These are the activations of a small neural network, seen along a few directions. Each row is one input.
In each table, some parts of the input vary, and every possible input appears once, in random order.
A made-up example of a description, with smaller parts first: one of 4 places along a line, together with either a single point or one of 9 places around a ring or (one of 3 separate values, together with one of 5 places around a ring).
Shared parts are said once, and a part with two or three values counts as separate values.
In the rows, 128 means zero.

Other details of the inputs vary at random and push rows far along two fixed directions, the same in every table; ignore that.

Table:
r1: [ 73 185  96  95 109  86 128 155 153 101  77 151 180 145  92]
r2: [ 73 165  81  86 112 110 124 162 161  84  91 177 144 162  82]
r3: [ 99  94 110 154 122 103 124 109 137 105 150 114 180  99 182]
r4: [ 78 195  95  84 113 117 133 118 144 111  69 134 169 126  74]
r5: [ 74 179  98  63 119 130 131 186 152 158 118 177 134 162  90]
r6: [ 84 205 106  59 135 121 127 140 137 171 114 149 151 129  57]
r7: [232  85 191 202 137 137 125 105  84  91 103  89  95 127 152]
r8: [202 188 190 132 128 122 134 132 105  99  29 108 108 176  57]
r9: [207 163 184 129 146 126 141 198 113 151  69 148  90 193  60]
r10: [101  95 106 148 133 104 127  95 129 107 137 111 173  85 181]
r11: [207 179 193 124 137 120 142 156  96 161  57 133  86 191  55]
r12: [227 101 215 179 151 154 132 101  95 161 146  84  86 119 129]
r13: [ 84 189  84  83 121 131 128 131 142 104  68 141 157 121  68]
r14: [ 73 179  99  70 109 124 132 186 154 155 122 173 129 164  94]
r15: [104  92  89 132 134 134 128 113 120 169 180 123 135  97 168]
r16: [ 77 195 106  79 138  94 124 142 142 100  74 163 182 111  75]
r17: [109  98  90 126 134 145 131 106 126 172 182 105 133  96 161]
r18: [ 93  80  94 153 106 119 119 119 154  85 169 133 135 120 177]
r19: [103  87  97 152 128 118 121 122 136  99 152 122 171  93 178]
r20: [ 75 178  81  64 118 147 138 145 153 154 116 164 106 161  59]
r21: [105 101 119 132 155 116 126 115 128 169 186 128 154  79 165]
r22: [225  77 194 194 141 135 137 152 105 149 147 105  80 150 154]
r23: [103  90 110 138 132 114 133 128 138 168 182 125 158 111 178]
r24: [ 94  78  86 145 127 125 122 104 143  86 157 133 130 104 175]
r25: [202 175 194 110 142 143 141 188 107 150  61 152  61 195  62]
r26: [ 72 177  75  80 108 117 121 136 147  87  84 172 130 155  75]
r27: [223  86 206 174 133 164 128 124  88 152 145 103  52 152 158]
r28: [ 93  99 105 115 120 169 129 103 136 167 187 111 116  99 170]
r29: [232  92 190 195 140 148 126  98  90  95 107  73  92 126 146]
r30: [100 101 124 151 133 106 115 108 136  98 164 121 186  80 173]
r31: [ 93  90 110 138 114 132 117 122 141  94 161 126 154 104 189]
r32: [197 182 195 123 119 158 130 142 112  89  36 122  79 175  59]
r33: [103 117 117 137 130 124 116  74 127 108 160  98 171  71 161]
r34: [208 170 179 139 147 118 136 165 104  87  22 137 103 168  59]
r35: [ 79 193  93  65 122 126 143 135 143 175 101 143 149 138  67]
r36: [104  95  92 130 134 153 133 103 130 170 179 107 132  88 157]
r37: [ 96  83  89 130 121 142 125 108 133 152 194 137 103 122 167]
r38: [ 79 179  79  59 118 140 133 148 149 155 118 161 104 169  63]
r39: [ 95  76  88 130 136 135 132 123 142 152 192 142 108 117 171]
r40: [201 178 206 130 142 109 132 184 115 149  81 146  99 181  57]
r41: [221  65 193 190 137 146 136 146 112 137 159 119  55 171 153]
r42: [ 92  98 103 133 109 141 112  92 127  97 156 120 140  93 186]
r43: [220  78 189 196 126 163 127  91 109  82 121  90  64 142 143]
r44: [101  92 104 134 144 114 137 114 130 173 174 120 151  97 178]
r45: [ 98 103 103 147 118 110 122  80 123 108 144 108 171  89 178]
r46: [199 186 191 115 120 150 126 146 108  89  37 121  79 183  61]
r47: [ 93  92 103 133 124 134 120 108 134  96 151 124 145  89 188]
r48: [105  86  91 135 151 128 135 128 128 167 177 128 139  92 172]
r49: [ 74 180  75  76 109 130 122 130 153  92  87 155 127 155  71]
r50: [ 97 101 104 113 121 162 124 107 131 168 191 110 116 107 174]
r51: [103  93 110 142 123 109 134 129 140 165 184 122 153 115 179]
r52: [100 113 117 143 129 112 114  79 120 102 157 116 175  71 166]
r53: [223  92 221 208 136 113 122 120 102  86 122  92 118 125 156]
r54: [ 81 188 109  72 137 102 126 174 148 162 120 174 167 138  73]
r55: [104 104 103 125 127 132 133  93 128 178 179  97 144 102 167]
r56: [ 80 204 110  80 125 120 123 116 143 105  80 141 173 108  64]
r57: [ 67 180  95  79  99 113 122 168 158  93  90 164 152 149  98]
r58: [223  78 194 209 131 125 127 134 104  87 113  94 103 137 160]
r59: [102 108 117 130 140 121 119  99 119 169 191 124 150  83 161]
r60: [216  68 191 192 128 140 137 147 116 136 162 118  53 173 154]
Each input here is: one of 2 separate values, together with one of 5 places along a line, together with one of 6 places along a line.
The inputs of r21 and r16 match in every part but the choice among 2 separate values. If r50 is changed in the same way as r21 into r16, which row does it become? -> r46
The inputs of r7 and r15 match in every part but the choice among 2 separate values. If r45 is changed in the same way as r7 into r15, which row does it become? -> r11
Change only the choice among 2 separate values in r23. List by row number the other rows that result. -> r3
Start at r28 and move only the place on the line of 6, one step at a time. The first step leads to r50. Which rows follow, in order? -> r27, r25, r5, r14
Change only the place on the line of 6 in r30. List by row number the other rows that result. -> r16, r33, r52, r53, r56

Table:
r61: [176 157 156 131 132 140 132 105 106 113  67 102 107 140  84]
r62: [162  62 168 178 115 147 115 105 121 117 192 100 103 116 198]
r63: [ 45 118  57 112 135 113 121  98 146 129 171 130 200  60 161]
r64: [160 143 138 126 140 116 141 158 121 148  93 147 102 171  86]
r65: [166  70 163 164 138 148 132 111 117 166 193  99 102 112 187]
r66: [ 41 129  75 103 127 114 116  93 142 131 174 129 196  57 167]
r67: [169  51 154 194 134 141 118 104 121  94 174 103 107 105 194]
r68: [ 37  97  39 107 103 147 121  84 155 100 175 125 149  88 178]
r69: [ 38 188  43  53 118 103 140 180 159 155  93 179 166 150  74]
r70: [164 156 151 135 134 107 137 145 117 113  67 122 142 147  98]
r71: [157 158 158 111 131 135 135 159 121 168 121 137  96 166  89]
r72: [153 154 166 123 123 132 120 149 123  95  93 146 105 155  98]
r73: [176 141 139 125 134 155 142 129 112 149  91 120  74 164  85]
r74: [ 35 116  77 101 105 133 116 115 162 121 187 141 164  96 173]
r75: [159 154 159 114 141 132 131 154 115 150 104 144 101 155  89]
r76: [157 139 146 139 124 116 131 153 129  94  85 145 103 167 100]
r77: [164  83 171 174 130 137 121  91 110 143 180  86 132  94 183]
r78: [169 145 146 126 146 129 136 160 119 146  99 142  98 158  82]
r79: [ 43 200  60  63 126  88 131 145 151 125  81 166 192 127  69]
r80: [167  83 179 176 134 139 124  89 111 137 171  83 133  90 185]
r81: [151 144 142 134 118 116 130 162 131  92  78 141 114 171 106]
The inputs of r81 and r69 match in every part but one. If r76 is changed in the same way as r81 into r69, which row does it become? -> r64
Describe the family of inputs behind these rows. -> one of 3 separate values, together with either a single point or one of 6 places along a line
Change only the choice among 3 separate values in r80. List by row number the other rows that result. -> r65, r74
Change only the place on the line of 6 in r79. List by row number the other rows that result. -> r63, r66, r70, r77, r80
